Each row below holds a small network's activations on one input, seen along a few directions.
Each table varies a few parts of the input and shows all the possible inputs, shuffled.
A made-up example of a description, with smaller parts first: one of 5 places around a ring, together with either a single point or one of 11 places along a line or (one of 3 separate values, together with one of 6 places along a line).
Shared parts are said once, and a part with two or three values counts as separate values.
In the rows, 128 means zero.

Other details of the inputs vary at random and push rows far along two fixed directions, the same in every table; ignore that.

Rows:
r1: 151  175  115  94  46  110  114  97  147  136  101
r2: 144  129  130  140  121  144  143  129  121  136  136
r3: 126  179  118  106  38  112  128  99  173  143  88
r4: 162  140  119  128  113  134  131  115  117  129  131
r5: 145  127  129  112  126  132  105  167  99  116  135
r6: 141  138  126  131  115  149  116  156  129  120  122
r7: 162  110  135  146  145  164  141  145  86  137  160
r8: 130  151  118  117  88  105  136  90  155  134  108
r9: 118  82  137  161  201  122  169  103  113  135  157
r10: 71  123  132  112  134  80  137  114  166  128  103
r11: 140  140  124  116  114  130  105  164  118  111  121
r12: 94  161  116  115  101  100  116  90  185  120  90
r13: 150  114  129  141  167  149  117  180  90  106  145
r14: 82  131  125  126  137  96  126  88  174  127  107
r15: 80  104  128  148  184  108  138  99  162  121  129
r16: 151  115  129  143  167  150  116  178  92  104  145
r17: 167  135  135  104  98  162  101  171  78  134  143
r18: 146  138  121  112  115  137  94  130  113  122  133
r19: 94  117  128  125  151  109  124  102  146  126  127
r20: 159  121  133  142  129  157  138  141  98  138  150
r21: 110  144  119  130  113  95  151  78  175  134  104
r22: 90  120  129  128  149  100  132  136  156  116  115
r23: 109  95  136  161  181  143  146  149  130  123  140
r24: 136  174  111  98  64  123  87  114  149  120  100
r25: 137  136  132  95  107  120  103  157  104  124  126
r26: 141  98  135  162  183  166  135  170  97  119  154
r27: 133  107  132  165  163  146  160  127  122  134  145
r28: 188  158  126  103  58  163  106  148  84  139  138
r29: 111  148  128  105  78  114  118  126  157  138  102
r30: 90  99  138  139  165  96  168  77  145  145  134
r31: 103  91  137  147  195  118  138  153  119  115  141
r32: 90  73  144  160  207  132  160  136  121  133  150
r33: 102  115  131  161  153  121  169  103  161  137  125
r34: 169  137  131  118  104  166  102  175  89  127  139
r35: 161  132  126  124  116  133  130  117  106  134  138
r36: 123  109  131  126  162  133  116  123  108  126  147
r37: 168  163  115  110  90  150  83  143  109  114  124
r38: 80  132  129  127  116  105  140  115  182  133  99
r39: 92  127  130  123  123  85  158  69  166  145  111
r40: 175  133  134  119  102  165  123  147  76  142  153
Each input here is: one of 5 places around a ring, together with one of 8 places along a line.
Q: Changing only the place on the line of 8 turns r10 into r25. The same change can be made to r32. Which row results?
A: r17
Q: Change only the place on the ring of 5 in r37. List by row number the other rows that result.
A: r4, r13, r26, r27
Q: Change only the place on the line of 8 in r19. List by row number the other rows that result.
A: r12, r14, r15, r18, r24, r36, r37
Q: Start at r21 and move only the place on the line of 8, one step at a time. The first step leads to r4. Which rows follow, in order?
A: r8, r1, r35, r9, r39, r30
